A small network was shown many inputs. Here are its activations along a few directions, one row for each input.
In each table, some parts of the input vary, and every possible input appears once, in random order.
Descriptions start from the smaller parts, as in this example, which fits no table here: line(6) and (point or line(9) or (values(3) and ring(5))).
Shared parts are said once, and a part with two or three values counts as separate values.
(in the rows, 128 means zero)

Other details of the inputs vary at random and push rows far along two fixed directions, the same in every table; ignore that.
These rows show it; all are for the same input, with only those details redrawn:
[141 114 117 126 125 123 114 122 122 126 131 132 152 126]
[112 133 139 127 130 130 135 119 120 134 144 135 103 126]
[ 99 135 108 206  21 175 102 183 106 165 158  72 118 210]
[112 132 139 125 133 129 136 118 120 133 144 137 103 124]

A family of inputs:
R1: [102 137 135 119 112 128 140 136 133 135 135 114  82 145]
R2: [150 112 129 134 136 128 119 134 131 131 124 129 153 129]
R3: [142 126 112 129 122 130 132 128 139 111 119 126 154 123]
R4: [110 132 139 121 128 123 142 121 125 129 132 133  98 123]
R5: [116 135 140 122 135 129 132 118 116 127 135 146  96 123]
R6: [147 129 114 127 122 132 127 129 133 108 117 134 152 125]
R7: [110 145 144 124 153 127 135 116 124 134 132 130 114 117]
R8: [110 143 143 119 152 119 142 119 129 129 120 127 110 113]
R9: [147 110 127 130 135 124 124 135 139 133 120 125 154 122]
R10: [121 129 152 126 147 125 148 129 136 132 124 135  99 122]
R11: [153 114 128 131 130 125 120 141 129 126 111 131 146 132]
R12: [143 116 118 121 119 119 114 128 120 120 118 135 146 128]
R13: [100 153 139 124 129 124 140 137 137 139 127 106  91 139]
R14: [139 130 121 130 135 126 108 129 120 125 113 127 154 126]
R15: [115 136 147 122 134 127 148 140 145 140 124 121  84 141]
R16: [125 133 152 131 147 134 138 131 125 132 128 143  94 126]
R17: [111 147 131 115 131 132 154 130 149 118 130 125  95 131]
R18: [139 130 122 125 134 120 114 131 123 124 108 124 154 125]
R19: [145 127 113 132 127 136 126 123 135 115 130 130 158 123]
R20: [124 146 139 120 148 136 145 113 131 111 131 151 105 112]
R21: [131 126 119 129 133 122 119 128 132 132 119 113 160 120]
R22: [137 112 115 123 121 120 119 124 129 128 128 125 153 121]
R23: [140 125 111 129 123 134 132 126 141 117 127 124 158 118]
R24: [112 132 139 125 133 129 136 118 120 133 144 137 103 124]
The inputs of R13 and R1 match in every part but one. If R7 is changed in the same way as R13 into R1, which row does it become?
> R24
Describe the family of inputs behind these rows.
> values(4) and (point or ring(5))
List by row number the other rows that have the values(4) part in common with R20.
> R3, R6, R17, R19, R23
A walk changes only the ring(5) part. It starts at R8 and steps to R21. List the rest of the walk in order.
> R7, R14, R18

A family of inputs:
R25: [126 134 117 128 119 129 128 129 132 122 127 119 137 131]
R26: [130 120 130 138 124 129 116 128 113 137 134 131 136 130]
R27: [127 124 119 130 115 130 124 127 126 128 134 126 134 131]
R28: [134 124 122 134 119 134 125 130 126 123 131 132 133 131]
R29: [132 137 121 130 125 131 136 140 147 122 115 112 137 132]
R30: [129 126 120 126 118 126 127 131 131 125 126 122 133 133]
R31: [ 78 154 171 121 151 131 158 112 116 146 152 141  46 118]
R32: [131 132 120 136 119 138 126 127 127 121 132 129 137 130]
R33: [131 122 122 135 116 134 125 126 122 126 136 132 135 130]
R34: [133 124 126 131 122 128 121 134 126 131 126 126 131 135]
R35: [130 123 124 127 122 123 122 132 128 131 126 122 132 135]
R36: [130 134 119 132 119 134 127 131 131 121 126 124 136 131]
R37: [127 124 127 130 125 122 118 133 123 135 123 120 134 134]
R38: [129 121 124 130 120 127 119 128 123 134 134 126 134 133]
R39: [125 132 117 130 118 133 125 124 127 125 134 124 138 128]
R40: [135 121 126 134 123 131 120 131 123 130 131 131 133 134]
R41: [170 112 134  56 219  82 147  87 161  91  90 170 159  58]
R42: [132 127 122 131 118 131 127 133 130 124 125 126 131 133]
R43: [133 127 132 132 132 124 126 145 139 135 111 113 133 136]
R44: [ 84 155 174 126 154 135 160 115 116 143 149 147  45 119]
R45: [128 130 120 136 118 137 126 123 123 123 137 130 140 127]
R46: [135 126 128 129 128 126 130 144 143 131 114 114 131 137]
R47: [131 124 130 133 126 126 118 135 121 135 122 125 132 134]
R48: [132 119 127 136 121 131 120 127 118 133 137 132 135 132]
Describe the family of inputs behind these rows.
> line(4) and (point or ring(5))
A walk changes only the ring(5) part. It starts at R34 and steps to R40. List the rest of the walk in order.
> R48, R38, R35
List by row number the other rows that have the line(4) part in common with R41.
> R27, R28, R30, R33, R42
